Each row below holds a small network's activations on one input, seen along a few directions.
Each table varies a few parts of the input and shows all the possible inputs, shuffled.
Descriptions start from the smaller parts, as in this example, which fits no table here: ring(8) and (point or line(9) or (values(3) and line(4))).
Shared parts are said once, and a part with two or three values counts as separate values.
In the rows, 128 means zero.

Other details of the inputs vary at random and push rows far along two fixed directions, the same in every table; ignore that.

Table:
r1: [116  88 148  99 155 122 206 144 158  98  76 139]
r2: [ 92  71 147 171  97 189  51 133 176 115 108  86]
r3: [178 191 111  84 147  84 163 135  79 173 138 177]
r4: [ 75  85 126 186 118 145  65 110 166  97 130  70]
r5: [115  88 145 103 144 117 213 147 159  88  90 144]
r6: [158 197 124 160  91 169  18 120  89 187 167 114]
r7: [135 174 101 155 104 126  46  99  83 157 200 112]
r8: [113  96 138 118 150  99 209 151 170  98  82 144]
r9: [122  85 144 107 161 117 205 141 161 102  73 138]
r10: [145 167  92 152 109 128  37  94  77 151 189 117]
r11: [ 71  77 126 186 110 144  85 112 175  81 136  77]
r12: [157 198 116 161  85 166  20 123  90 180 171 118]
r13: [146 165  95 146 109 135  40  93  73 146 192 117]
r14: [183 184 119  73 153  98 163 129  71 172 136 174]
r15: [181 184 120  73 139 101 173 130  71 160 156 178]
r16: [108  98 150 112 153 106 209 149 169 109  78 135]
r17: [112  89 155 106 153 121 214 145 161 105  87 133]
r18: [ 80  72 134 174 116 165  73 103 155  90 139  69]
r19: [110  91 147 107 143 115 215 149 161  92  93 143]
r20: [138 181  95 156 107 125  28  98  77 163 199 108]
r21: [122  88 136 107 152 112 207 143 162  87  80 147]
r22: [193 190 133  66 121 125 146 162  85 193 123 193]
r23: [107  97 147 108 144 109 213 152 165  99  87 137]
r24: [178 185 128  69 146 104 169 131  69 171 147 170]
r25: [184 180 123  72 152 107 170 126  69 175 144 171]
r26: [197 211 134  94 121 124 156 160  91 190 123 186]
r27: [113  90 146 100 145 118 210 149 158  90  85 140]
r28: [ 80  68 124 172 113 159  84 107 163  71 133  82]
r29: [ 71  86 124 184 108 145  72 112 166  90 138  72]
r30: [ 75  77 121 188 114 141  80 113 175  82 132  79]
r31: [135 176 104 144 100 141  36  96  69 156 209 107]
r32: [ 78  67 124 173 112 158  83 109 162  71 132  82]
r33: [ 77  81 123 186 119 147  61 106 164  95 125  73]
r34: [171 191 129  77 144  96 171 133  76 179 149 167]
r35: [ 93  92 143 193  92 182  72 138 188  97 103  87]
r36: [176 188 122  76 138  99 175 132  73 164 160 176]
r37: [116  93 135 118 152 100 206 148 169  97  77 147]
r38: [127  90 166  97 133 145 184 175 177 125  52 154]
r39: [142 177 101 159 115 131  28  92  77 174 198 102]
r40: [ 78  75 122 171 111 160  71 107 155  78 135  77]
r41: [ 91  70 142 169  91 182  64 139 182  97 108  98]
r42: [ 81  78 122 181 119 151  61 104 160  91 123  74]
r43: [173 188 130  72 145 103 171 133  71 175 150 169]
r44: [118  91 142 117 161 107 204 144 169 111  71 138]
r45: [174 190 121  80 138  93 175 133  78 169 158 174]
r46: [122  88 141 112 161 111 203 141 164 107  69 138]
r47: [111  92 154 109 153 114 215 146 165 110  85 132]
r48: [143 171  93 155 111 125  39  95  83 154 192 117]
r49: [117  92 135 110 152 105 202 147 164  96  71 144]
r50: [ 89  70 142 170  89 182  63 140 180  99 108  98]
r51: [176 190 125  85 150  92 171 131  81 185 146 166]
r52: [134 172 105 150 101 132  48  99  79 154 205 110]
r53: [146 168  92 151 110 129  38  93  79 150 190 117]
r54: [199 208 141  93 132 130 155 156  91 204 117 177]
r55: [118  90 137 105 152 112 204 146 160  91  74 143]
Each input here is: line(5) and (values(2) or ring(9)).
Q: The inputs of r49 and r53 match in every part but the line(5) part. If r31 is changed in the same way as r49 into r53, which row does it become?
A: r36
Q: Which other rows agree with r4 in the line(5) part? List them by row number.
A: r1, r6, r14, r16, r24, r33, r34, r38, r42, r43
Q: Which other rows does r39 become when the line(5) part takes its other values? List them by row number.
A: r4, r8, r20, r30
Q: Which other rows agree with r39 in the line(5) part? List them by row number.
A: r2, r9, r17, r18, r25, r44, r46, r47, r51, r54

Table:
r56: [134 119 121  83 145 109 169 123  93 120 140 156]
r57: [137 147 118 111 163  95 170 115 111 140 111 135]
r58: [147 122 126  83 155 101 162 111 102 124 129 149]
r59: [133 120 130 144 102 172  22 101 109 138 156 106]
r60: [125 144 128 188 105 156  36 113 128 167 154  93]
r61: [123 143  76 183 111 110  37 100 119 115 163 113]
r62: [148 129 116  94 170 100 166 122 106 134 121 138]
r63: [148 151 151 103 120 145 164 155 131 137 127 162]
r64: [118 154 134 174  82 163  43 127 118 139 164  93]
r65: [143 166 144 109 126 116 160 159 137 167 110 149]
r66: [149 126 141  80 126 145 153 151 106 142 114 168]
r67: [105 148 115 175 104 127  63 101 104 119 191  85]
r68: [127 158 125 112 146  81 178 133 126 144 136 139]
r69: [139 147 124 125 158  85 176 125 122 152 127 138]
r70: [112 124 102 148  96 146  65  90  96 111 202  93]
r71: [ 34  16 155 169 131 147 184 134 233  15  86  82]
r72: [169 155 115 123 125 109 144 159 140 145  87 180]
r73: [ 54   5 164 155 101 186 163 156 235  35  60  85]
r74: [162 135 135  93 150 136 148 148 120 155  96 147]
r75: [155 152 140 112 145 130 155 139 124 163  86 149]
Q: The inputs of r73 and r70 match in every part but one. If r74 is changed in the same way as r73 into r70, which row does it become?
A: r62
Q: Describe the family of inputs behind these rows.
A: values(2) and (point or ring(9))

Table:
r76: [146 192 103 148 100 115  59  99  80 171 204 114]
r77: [197 217 110  53 143  71 198 157  71 209 144 217]
r78: [132  98 122 122 129 135 129 127 128 111 100 132]
r79: [112 123 134 132 110 137 136 147 154 122 119 143]
r80: [107 124 149 141 123 132 154 137 135 116 132 121]
r81: [107 103 140 118 139 124 143 128 139 126 134 118]
r82: [112 100 130 117 156 117 137 115 134 115 128 120]
r83: [126 133 157 143 126 150 126 145 155 151  93 119]
r84: [120 107 144 117 109 147 132 147 139 123 112 133]
r85: [128 133 125 140 122 136 142 145 146  99 115 127]
r86: [118 114 126 146 142 121 152 116 124 104 120 121]
r87: [123 121 134 143 133 140 155 131 131 105 127 119]
r88: [122 109 126 129 141 129 151 110 129 108 121 114]
r89: [154 153 105 116 133 113 139 127 108 140 124 165]
r90: [103 116 135 142 133 112 154 133 136 124 134 114]
r91: [111 111 153 117 129 144 143 132 138 118 132 125]
r92: [135 102 126 132 129 125 127 129 141 110 108 142]
r93: [157 147 132  97 142 139 148 125  99 137 145 145]
r94: [139 168 119 116 125  95 145 147 117 148 140 145]
r95: [127 107 137 110 127 156 134 132 132 109 112 127]
r96: [122 124 145 143 138 130 130 143 157 157  93 113]
r97: [106 111 135 125 131 120 154 126 140 128 136 107]
r98: [122  96 121 116 136 120 126 131 135 119 108 128]
r99: [120 149 100 169 114 122  48  87 110 130 180  93]
r100: [135 157 109 172  97 156  56  97 110 122 179  97]
r101: [139 134 109 149  94 173  35 112  98 133 166 105]
r102: [122 102 131 122 148 132 140 111 127 107 120 124]
r103: [112 136 140 137 111 128 141 151 151 111 120 129]
r104: [125 100 125 126 136 110 123 132 148 118 115 138]
r105: [139 108 134 129 119 144 130 143 147 110 115 141]
r106: [158 162 115 122 135 105 153 112 105 131 132 147]
r107: [122 101 129 113 136 136 130 118 126 109 105 128]
r108: [126 116 134 126 131 149 154 124 135 108 128 112]
r109: [113 111 110 132 137 111 130 130 150 118 114 138]
r110: [142 130 143 146 137 158 126 139 150 140  88 117]
r111: [142 138 121  86 148 108 131 122  99 147 130 147]
r112: [137 122 136 148 147 138 127 127 145 138  78 119]
r113: [128 120 119 135 120 145 137 141 150 110 114 141]
r114: [123 127 118 143 131 116 138 131 139  99 108 128]
r115: [116 132 144 139 112 130 151 132 150 113 126 124]
r116: [144 188 121 131  99 146  61 101  68 172 209 111]
r117: [127 122 135 143 154 124 119 129 150 147  89 114]
r118: [108 113 125 140 150 106 148 120 131 113 128 117]
r119: [111 132 117 139 102 145  36 105 100 150 178  97]
r120: [111 111 152 108 117 148 133 138 136 121 117 129]
r121: [112 108 125 123 148 114 147 113 136 116 129 109]
r122: [117  99 130 118 119 126 132 144 140 130 115 126]
r123: [202 226 107  56 161  55 196 149  63 185 138 204]
r124: [126 141 127 157  84 155  32 119 115 143 178 117]
r125: [120 104 134 127 119 116 129 145 153 129 122 136]
Q: The inputs of r98 and r84 match in every part but one. If r104 is changed in the same way as r98 into r84, which row does it become?
A: r124
Q: The inputs of r99 and r115 match in every part but one. If r123 is changed in the same way as r99 into r115, which row does it become?
A: r103
Q: Describe the family of inputs behind these rows.
A: ring(5) and (point or ring(9))
Q: Which other rows does r81 become when the ring(5) part takes its other values? List them by row number.
A: r82, r91, r93, r102
Q: Which other rows does r97 become when the ring(9) part takes its other values? List them by row number.
A: r76, r77, r81, r90, r94, r119, r122, r125
Q: Which other rows agree with r107 in the ring(5) part? List them by row number.
A: r78, r86, r88, r89, r92, r102, r106, r112, r114
Q: Start at r96 and move only the ring(5) part, one step at a time. The first step leads to r83. Which rows follow, in order?
A: r110, r112, r117
